Each row below holds a small network's activations on one record, seen along a few directions.
After each row come some of the record's fields: BIK, VENI, TOSO, VAPO, SAVA.
A field that a record lacks is written missing.
Other fields move the rows too, some of them a lot.
In the rows, zero is written as 500.
Strong random noise was added to every row along 10 fixed directions; ignore it. To show where, here is one row again and again, with new noise each time:
[518 425 596 710 492 536 765 553 666 233 464 544 440 644 513 449 446 310
 618 455 420 671 457 193 335 436]
[324 315 443 573 594 487 522 571 651 595 432 406 519 630 541 436 400 793
 637 432 675 340 678 570 432 275]
[372 436 391 546 551 345 593 584 569 436 454 343 568 576 364 533 461 606
 665 311 392 511 555 439 515 533]
[370 603 360 317 673 413 714 555 499 452 488 462 644 511 333 589 462 436
 573 243 242 435 669 494 742 619]
[416 694 489 328 606 589 397 258 543 538 640 379 544 621 465 717 636 494
 633 484 384 455 643 481 625 578]
[374 433 405 515 417 459 222 513 507 540 655 384 491 429 355 573 683 665
 535 417 621 313 531 503 353 562]
[523 493 522 600 572 543 334 373 327 500 522 446 445 530 568 646 662 509
 327 655 446 561 520 435 374 522]
[456 565 389 453 678 451 366 423 294 535 678 419 595 480 411 718 728 526
 365 485 421 413 632 493 492 651]
[429 400 358 484 808 390 611 527 324 587 608 408 649 537 501 592 577 669
 331 508 480 446 700 613 547 500]
[401 448 470 666 518 518 447 647 459 443 188 562 431 549 520 478 419 451
 480 367 455 387 568 313 347 392]
[555 330 719 728 340 646 543 454 681 349 361 684 291 397 490 469 298 573
 501 600 455 610 542 504 377 316]
[511 403 525 452 571 553 575 428 531 478 754 534 540 480 460 556 583 498
 431 591 523 526 600 482 470 499]

[436 432 405 337 651 345 833 612 486 522 397 409 669 643 570 348 359 333
 550 454 383 645 464 435 663 495]
BIK: lifig / VENI: feva / TOSO: missing / VAPO: ded / SAVA: lodut
[445 589 478 776 366 500 228 532 455 469 457 338 327 500 570 480 710 730
 490 452 683 348 322 607 258 520]
BIK: supaz / VENI: feva / TOSO: missing / VAPO: ludi / SAVA: missing
[458 200 367 444 773 300 526 583 311 787 439 408 742 617 622 423 365 650
 403 653 603 538 656 541 515 323]
BIK: firon / VENI: feva / TOSO: missing / VAPO: ded / SAVA: lodut
[473 441 455 524 616 562 520 563 438 566 386 647 496 466 555 494 409 678
 378 498 536 329 697 642 546 333]
BIK: supaz / VENI: val / TOSO: lev / VAPO: bape / SAVA: missing
[506 451 539 551 453 484 708 472 650 333 518 474 471 545 438 470 414 500
 642 454 373 674 453 470 571 494]
BIK: lifig / VENI: val / TOSO: gop / VAPO: ded / SAVA: missing
[412 439 523 601 367 453 316 508 635 615 390 289 424 495 494 477 469 789
 611 462 633 459 435 649 403 470]
BIK: lufo / VENI: feva / TOSO: missing / VAPO: bape / SAVA: missing
[557 517 575 612 218 602 335 407 491 276 641 579 272 243 436 469 693 432
 387 556 465 545 274 612 440 604]
BIK: lifig / VENI: feva / TOSO: missing / VAPO: ded / SAVA: vefif
[492 389 496 461 458 503 472 612 605 583 349 708 563 462 373 484 211 583
 647 393 536 348 700 448 529 343]
BIK: firon / VENI: val / TOSO: gop / VAPO: geti / SAVA: lodut
[549 527 445 458 607 361 378 498 197 580 491 552 621 283 295 716 485 536
 280 474 307 484 639 602 572 696]
BIK: lifig / VENI: feva / TOSO: missing / VAPO: ludi / SAVA: missing
[478 806 643 548 392 759 304 390 542 392 609 570 288 387 577 533 773 290
 396 468 644 272 386 535 345 614]
BIK: demu / VENI: val / TOSO: lev / VAPO: pivub / SAVA: taras
[470 396 410 361 537 354 486 494 534 683 377 313 638 660 454 554 328 662
 663 504 427 647 542 415 597 486]
BIK: demu / VENI: val / TOSO: lev / VAPO: ludi / SAVA: missing
[426 333 485 176 387 631 539 561 587 573 499 642 454 358 475 355 417 359
 372 542 487 490 534 483 624 436]
BIK: demu / VENI: val / TOSO: gop / VAPO: nebug / SAVA: taras
[303 561 321 409 506 479 270 456 414 493 578 361 461 459 402 601 756 593
 496 372 444 310 550 583 554 600]
BIK: lifig / VENI: val / TOSO: gop / VAPO: bape / SAVA: missing
[509 624 435 484 458 563 432 536 518 558 301 502 393 534 621 436 483 652
 547 446 510 388 461 643 639 381]
BIK: lufo / VENI: val / TOSO: gop / VAPO: geti / SAVA: lodut
[579 290 548 381 418 541 456 447 554 533 614 575 523 464 411 527 461 442
 472 658 463 665 539 320 468 469]
BIK: lufo / VENI: val / TOSO: gop / VAPO: nebug / SAVA: taras
[447 643 552 564 559 660 557 451 631 299 475 561 410 664 570 541 583 237
 623 415 457 490 549 243 423 474]
BIK: demu / VENI: val / TOSO: lev / VAPO: nebug / SAVA: missing
[422 560 461 460 552 378 483 400 609 541 721 266 631 613 374 624 574 640
 752 415 544 496 543 539 516 619]
BIK: lifig / VENI: feva / TOSO: missing / VAPO: ludi / SAVA: missing
[386 602 445 534 614 462 414 463 358 628 454 311 474 494 634 509 624 713
 374 502 591 354 499 829 540 522]
BIK: firon / VENI: feva / TOSO: missing / VAPO: ludi / SAVA: missing
[313 410 399 291 614 512 559 489 518 651 279 416 532 620 575 464 355 595
 535 486 389 477 652 566 713 360]
BIK: lifig / VENI: val / TOSO: lev / VAPO: nebug / SAVA: missing
[442 575 537 531 506 585 485 377 508 473 305 491 375 484 614 477 422 606
 506 519 379 507 522 756 679 393]
BIK: firon / VENI: feva / TOSO: missing / VAPO: ded / SAVA: vefif
[532 624 648 433 708 646 486 262 371 696  77 483 482 713 762 649 260 474
 412 720 278 663 647 496 648 354]
BIK: lifig / VENI: feva / TOSO: missing / VAPO: bape / SAVA: missing
[690 447 457 690 731 411 780 578 336 427 524 542 542 572 638 493 524 569
 309 609 453 669 496 538 515 443]
BIK: lufo / VENI: val / TOSO: gop / VAPO: geti / SAVA: lodut
[544 315 571 551 259 569 455 641 640 476 508 692 438 344 382 396 381 522
 504 478 654 420 472 393 314 424]
BIK: supaz / VENI: val / TOSO: lev / VAPO: ludi / SAVA: missing
[472 323 428 234 355 462 307 553 465 717 592 515 527 388 566 254 539 457
 438 669 702 446 399 620 598 408]
BIK: lufo / VENI: feva / TOSO: missing / VAPO: geti / SAVA: taras
[354 603 471 293 296 589 277 459 620 612 695 332 415 364 447 465 719 607
 517 420 696 285 370 701 499 632]
BIK: demu / VENI: feva / TOSO: missing / VAPO: bape / SAVA: missing
[451 597 576 583 514 589 336 439 427 602 290 529 398 436 591 539 446 624
 410 517 543 344 577 714 487 432]
BIK: firon / VENI: feva / TOSO: missing / VAPO: ludi / SAVA: missing
[516 576 581 451 555 509 563 396 539 449 629 661 525 395 464 491 437 425
 565 541 485 449 625 721 682 473]
BIK: firon / VENI: feva / TOSO: missing / VAPO: geti / SAVA: taras
[476 558 426 601 634 512 606 618 443 478 436 454 545 726 682 438 597 385
 492 439 576 441 449 269 375 440]
BIK: firon / VENI: val / TOSO: gop / VAPO: ludi / SAVA: missing
[508 326 385 345 440 335 688 699 459 510 601 427 648 484 380 395 499 341
 423 455 452 654 344 284 469 647]
BIK: supaz / VENI: feva / TOSO: missing / VAPO: bape / SAVA: missing
[612 529 388 557 544 362 750 587 506 352 697 367 546 574 494 448 674 517
 539 446 457 663 318 466 555 604]
BIK: lufo / VENI: val / TOSO: gop / VAPO: geti / SAVA: lodut
[361 542 496 802 416 481 231 573 471 463 277 353 339 560 648 402 618 582
 555 420 706 309 347 524 208 429]
BIK: lifig / VENI: feva / TOSO: missing / VAPO: ded / SAVA: lodut
[562 372 444 310 411 435 568 621 559 536 608 640 648 450 307 462 361 392
 589 447 478 522 532 304 548 529]
BIK: lifig / VENI: val / TOSO: gop / VAPO: geti / SAVA: lodut
[419 641 396 618 646 520 295 595 330 613 141 565 490 598 597 568 435 622
 503 349 534 180 672 509 471 360]
BIK: lifig / VENI: val / TOSO: gop / VAPO: geti / SAVA: lodut
[453 605 442 585 594 508 543 544 474 329 461 430 503 719 544 550 686 195
 554 381 397 537 454 109 358 575]
BIK: lufo / VENI: val / TOSO: gop / VAPO: nebug / SAVA: taras
[545 479 500 750 723 263 576 471 376 375 666 535 618 452 412 574 501 559
 548 525 489 529 638 696 516 528]
BIK: lifig / VENI: feva / TOSO: missing / VAPO: geti / SAVA: taras
[604 551 559 565 211 457 153 297 522 471 604 369 383 395 364 646 603 683
 642 607 420 649 325 556 486 612]
BIK: firon / VENI: val / TOSO: gop / VAPO: geti / SAVA: lodut

Which values does each new row have?
[529 573 458 616 329 381 566 540 576 307 587 358 429 463 382 490 599 595
 650 371 421 592 275 536 509 643]
BIK: lifig / VENI: val / TOSO: gop / VAPO: geti / SAVA: lodut
[304 448 422 527 755 554 733 506 504 482 152 357 454 895 825 387 436 453
 554 516 399 580 574 376 575 238]
BIK: lifig / VENI: val / TOSO: gop / VAPO: bape / SAVA: missing
[554 528 650 408 565 711 656 412 597 455 685 792 486 372 557 439 449 356
 422 591 582 391 642 646 556 409]
BIK: lifig / VENI: feva / TOSO: missing / VAPO: ded / SAVA: lodut
[559 493 525 416 359 466 509 299 374 416 651 308 376 377 620 420 707 441
 300 766 334 847 162 755 674 645]
BIK: firon / VENI: feva / TOSO: missing / VAPO: ded / SAVA: vefif
[496 622 348 578 521 387 346 507 324 590 324 252 412 511 610 519 638 842
 436 478 446 481 368 774 627 515]
BIK: lufo / VENI: val / TOSO: gop / VAPO: geti / SAVA: lodut
[491 608 556 420 509 580 362 376 489 607 546 431 530 573 529 610 567 434
 503 559 544 468 511 421 432 564]
BIK: supaz / VENI: feva / TOSO: missing / VAPO: bape / SAVA: missing
[435 557 423 610 576 407 417 604 430 463 420 502 561 632 574 405 555 308
 643 405 583 375 493 323 416 424]
BIK: firon / VENI: feva / TOSO: missing / VAPO: geti / SAVA: taras
[522 290 454 420 425 485 401 599 584 670 742 551 578 329 363 465 517 744
 447 513 766 343 581 608 416 483]
BIK: lufo / VENI: val / TOSO: lev / VAPO: ludi / SAVA: missing
[540 297 643 538 418 559 385 406 632 619 673 481 518 533 496 522 453 591
 538 703 727 560 525 422 272 423]
BIK: lifig / VENI: feva / TOSO: missing / VAPO: bape / SAVA: missing
[465 601 664 513 325 693 556 451 671 423 397 522 309 460 587 413 471 410
 504 496 510 494 367 542 466 482]
BIK: lifig / VENI: feva / TOSO: missing / VAPO: bape / SAVA: missing
[501 754 571 618 515 637 261 400 361 430 397 595 367 527 674 511 659 286
 465 543 531 351 469 471 434 456]
BIK: firon / VENI: feva / TOSO: missing / VAPO: geti / SAVA: taras
[475 548 543 639 621 584 435 380 470 401 549 546 453 536 476 680 592 512
 486 507 446 441 662 453 406 494]
BIK: lifig / VENI: val / TOSO: lev / VAPO: nebug / SAVA: missing
[524 488 460 395 378 483 486 438 552 585 448 242 406 683 722 361 559 583
 573 673 537 742 210 519 589 444]
BIK: demu / VENI: val / TOSO: gop / VAPO: geti / SAVA: lodut
[557 437 570 406 396 550 565 417 459 511 639 302 450 626 702 395 702 262
 339 774 544 806 157 303 369 588]
BIK: lifig / VENI: feva / TOSO: missing / VAPO: bape / SAVA: missing
[511 189 547 713 359 266 435 561 551 525 287 439 469 530 534 300 222 663
 675 667 561 727 393 577 448 296]
BIK: lifig / VENI: feva / TOSO: missing / VAPO: geti / SAVA: taras
[433 438 638 580 366 722 507 423 812 352 591 558 357 660 568 430 538 370
 718 533 651 484 489 250 293 344]
BIK: lifig / VENI: val / TOSO: lev / VAPO: nebug / SAVA: missing
[553 515 532 370 424 561 301 433 579 594 549 527 564 588 421 619 481 359
 632 531 542 541 531 177 393 550]
BIK: demu / VENI: val / TOSO: lev / VAPO: ludi / SAVA: missing
[563 461 518 208 476 592 611 427 488 634 646 465 519 479 609 434 552 412
 314 704 514 664 389 529 618 554]
BIK: demu / VENI: val / TOSO: lev / VAPO: ludi / SAVA: missing
